These are the activations of a small neural network, seen along a few directions. Each row is one input.
Each table varies a few parts of the input and shows all the possible inputs, shuffled.
A made-up example of a description, with smaller parts first: one of 3 separate values, together with either a single point or one of 9 places around a ring or (one of 5 places around a ring, together with one of 6 places along a line).
Shared parts are said once, and a part with two or three values counts as separate values.

Other details of the inputs shift rows strongly along three fixed directions, in all tables alike. That doesn't count.

A family of inputs:
r1: [ 40  43  -6  17  29 -73 -15  -4 -15 -24 -67]
r2: [-14 -22 -15  52  59   6   4  15 -16  55   1]
r3: [-10  37  -1 -21 -34 -35 -34 -28  14 -14 -17]
r4: [-17  55 -39 -43 -11 -10 -49 -14  32 -11 -23]
r5: [ -3  49 -43 -57 -17 -17 -55   0  18   0 -22]
r6: [  1   5  28 -62 -84  -2 -15 -41   0 -59  29]
r7: [ 56   9  65 -36 -77 -18  59 -56  -4 -67   7]
r8: [-71 -25 -73 -53   7  66 -21  50  30  53  37]
r9: [-35  39 -61 -39 -39   6 -49  -3  35 -24 -56]
r10: [ 54  41  23   8  -4 -38   6 -28 -12 -57 -31]
r11: [-35 -38 -31  -9  17  51  17  27  26  30  43]
r12: [-20  54 -57 -45 -29   8 -54 -15  51 -14 -30]
r13: [-39  48 -73 -13 -16  -7 -92  25  40 -17 -50]
r14: [  2  -7 -10  50  48   3  15  38 -10  66  -2]
r15: [ -4 -25  -2  63  72   1  22  43 -37  32  -3]
r16: [  5 -10 -19  48  67  29  12  25 -15  40   3]
r17: [ 10   8  44 -37 -87 -28  -3 -52  -7 -30  13]
r18: [ -1 -53  64   0 -64  36  80 -24  -1  38  70]
r19: [-22  45 -61 -41 -27  13 -64 -15  45 -23 -28]
r20: [ 47  40   9  29  61 -74 -35 -26 -33 -37 -33]
r21: [ 54  12  72  -9 -84 -10  35 -63   1 -66  20]
r22: [ 26  47 -14 -28 -25 -12 -11  -4  17 -34 -28]
r23: [ -8  69 -76 -34  -7   0 -70  21  50  -3 -49]
r24: [  62   17   39   11   79  -29  -99   13   12  -23 -103]
r25: [ 73  22  39  32  48 -85 -19 -37 -62 -46 -23]
r26: [ -5 -28   0  47  73 -14   4  19 -52  62   7]
r27: [-78 -17 -90  -4  15  61 -35  71  49  60   5]
r28: [  1  14  30 -31 -99  -9  -2 -56  28 -37   8]
r29: [ -8 -74  55   3 -60  44  84   3  -6  -5  69]
r30: [ -9 -21  26  15  16  -2  35   7 -16  59  33]
r31: [-43 -52  15 -45 -47  64  46   1  24  14  84]
r32: [ 49  45   7  49  41 -75 -19  -7 -28 -32 -62]
r33: [ 17 -28  35  51  87 -16  35  10 -51  22  33]
r34: [-21 -59  67  -1 -58  40  68 -33 -16  27  76]
r35: [ 41  35 -39  20  84 -72 -35  18 -11 -57 -67]
r36: [  2 -29  15  32  25  36  33  17 -14  15  34]
r37: [  -3    2   21  -38  -20   22 -108   13   55   -3  -83]
r38: [-77   0 -89  -8  13  76 -23  56  33  68 -15]
r39: [ 20 -41  73  13 -27 -42  37 -30 -25 -33  49]
r40: [ 54 -13  69   7 -27 -16  57 -43 -16 -17  37]
r41: [-15 -54  15  12  19  -5  20  20 -29  33  44]
r42: [ 19 -51  22  60  73 -24  58  28 -42  12   4]
r43: [ 57  45   7  41  39 -82 -18   3 -27 -25 -58]
r44: [ 16 -17  36   5 -14   3  22 -27  -8 -30  32]
r45: [ 52 -10  46  75  92 -97  -9  -1 -86  -6 -14]
r46: [  2  11  -6  -3  15 -34 -20   9 -19  36  -8]
r47: [-50 -53  37 -14 -48  47  43  -6  -2  30  72]
r48: [ 16 -12 -10  52  84  20  32  29 -34  31  -4]
r49: [  9  38 -10 -40 -24 -21 -33 -26   2 -20 -13]
r50: [-87 -20 -68 -29  -9  77   1  47  33  49  -1]
r51: [ 34 -14  36  42  80 -22  48   8 -42  48  27]
r52: [   5    9   26  -18 -105    4  -12  -44   20  -49    4]
r53: [ -4 -11  21 -34 -92 -18 -12 -37  31 -60  21]
r54: [  4 -26 -21  42  71  16  13  44  -5  24  16]
r55: [  4  19  -1 -42 -48   3  -2 -23  14 -70 -16]
r56: [-19 -68  64   8 -59  43  67 -23  -9  13  76]
r57: [-33  49 -57 -43 -41   2 -39  -3  41 -15 -58]
r58: [ 28  -1  26 -32 -64  -6  16 -21  14 -85  15]
r59: [  1 -27  12  22  29  38  45  22 -21   7  26]
r60: [-59  -5 -51   4  -6  67  -2  37  34  75   7]
r61: [  0   8 -41  35 105  13  26  36 -17  50 -33]
r62: [-66  -7 -76 -38   5  95  11  33  36  48  -2]
Each input here is: one of 2 separate values, together with either a single point or (one of 5 places along a line, together with one of 6 places along a line).
Q: The inputs of r56 and r44 match in every part but the choice among 2 separate values. If r27 is changed in the same way as r56 into r44, which row does it become?
A: r54
Q: The inputs of r58 and r29 match in every part but the choice among 2 separate values. If r25 is changed in the same way as r58 into r29, which row does it become?
A: r26
Q: Which other rows does r56 become when the place on the line of 6 takes its other values? List them by row number.
A: r13, r15, r45, r47, r50

A family of inputs:
r63: [  6 -30  20  29  44 -16  28   4 -36  23  34]
r64: [-33   2 -30 -34 -11  43 -27  18  30  13  -3]
r65: [-37   9 -41 -24 -42  26  -7   5  27  -9  11]
r66: [-33 -18 -26  -2  18  42  23  29   9  33  20]
r67: [ 13  -4   4  12   6 -10  21   2 -13 -14  10]
r68: [ 13  19  15 -27 -55 -11   6 -28   8 -39  -1]
r69: [ 34  32  -5  21  41 -49 -19  -5 -19 -18 -39]
r70: [ 17 -23  42  13   7  19  33  -4 -18  19  21]
r71: [-11 -24  44 -37 -98  24   2 -28  22 -34  20]
r72: [ 25  17   8  -8 -11 -31 -12 -22  -4 -49 -19]
r73: [ 20 -12  24  25  11  -6  48  -3 -25   8  20]
r74: [-24 -17  -7 -12   1  49  18  13  20  43  20]
r75: [ 16  23  15 -15 -25 -47 -16 -32  -8 -30   3]
r76: [-17  41 -66  10  30 -18 -37  18   7   9 -36]
r77: [ 17   3  11   7   0 -23 -27  -5   1 -22 -20]
r78: [ 19 -25  43  42  29 -14  18   2 -27  23  -2]
r79: [-10  26 -42   3  31 -11 -57  17  16  18 -48]
r80: [-15 -19 -11  -2  23  33   6  19  10  26  10]
Q: The inputs of r77 and r79 match in every part but one. If r72 is changed in the same way as r77 into r79, which row does it become?
A: r69
Q: What do these inputs look like to the network?
A: one of 2 separate values, together with either a single point or one of 8 places along a line
Q: Which other rows does r71 become when the choice among 2 separate values takes its other values? List them by row number.
A: r78

A family of inputs:
r81: [-29 -19 -27  -2  10  53  17  33  18  31   9]
r82: [  7   5  15 -17 -37 -17 -28 -16  10 -42 -12]
r83: [-27 -41   8 -10 -15  52  26  12   6  23  30]
r84: [  4 -38  45  -1 -20  25  41  -8  -9  14  42]
r85: [ 24   0  22   6 -18 -40  32 -29 -27 -43  30]
r86: [-14 -31  26 -11 -37  43  59 -10   2  26  42]
r87: [ 33 -14  51  23   3 -31  11 -21 -23 -14  10]
r88: [-19  39 -32 -57 -51   8 -50 -11  37 -28 -24]
r89: [ 18   2  42   1 -40 -34   3 -34 -10 -20   5]
r90: [  3  25 -22   4  23 -24 -37   6   0   7 -28]
r91: [-51  -6 -59 -12   7  30  13  27   8  33  36]
r92: [  0  27 -25   0  23 -26 -29   6  -2   7 -31]
r93: [-14  20 -23 -16 -19 -18 -63   0  23 -26 -32]
r94: [ 24  -5  25  31  42 -23   7   1 -28   9  -2]
r95: [ 13  24 -25  18  47 -19 -17   9  -5  10 -30]
r96: [  1 -31  23  24  25   3   9  11 -14  20  15]
r97: [-29 -30  12  -7 -18  44  20   5   6  39  36]
r98: [ 39 -14  45  30  21 -23  32 -17 -36   1  10]
r99: [ 17  26 -21  12  47 -24 -25   8   0  -7 -34]
r100: [ 32  -3  22  25  43 -27   6  -2 -26  -3  -7]
r101: [ 11  10  13 -20 -54 -31  18 -35  -8 -58  27]
r102: [ 17  12 -12  25  48 -27 -22  10  -7 -17 -35]
r103: [  5  37 -28 -10  16 -15 -34   0  13 -16 -35]
r104: [ 41  -5  39  24   4 -17  34 -16 -21 -24   3]
r105: [  -3    9   35  -56 -117   -1    0  -48   23  -43   17]
r106: [-16   3 -30  12  35  30   9  27   4  35  -6]
r107: [-18 -20 -14  -1  26  30   2  27   4  29   6]
r108: [ 16 -40  48  18   8   5  34   0 -21   6  29]
r109: [-41 -16 -39  -5   2  57   6  34  24  29   2]
r110: [-40  -1 -41  -9  -3  47  15  26  20  47   4]
r111: [-29  33 -28 -54 -78   6 -56 -19  43 -20 -15]
r112: [ 12  33 -24   5   7 -16 -18   0   5 -12 -32]
r113: [ 14   6 -20  29  71 -17 -15  24  -9   7 -29]
Q: What do these inputs look like to the network?
A: either one of 3 separate values or (one of 5 places along a line, together with one of 6 places along a line)
Q: Which other rows does r103 become when the place on the line of 5 takes its other values? List them by row number.
A: r88, r94, r97, r106
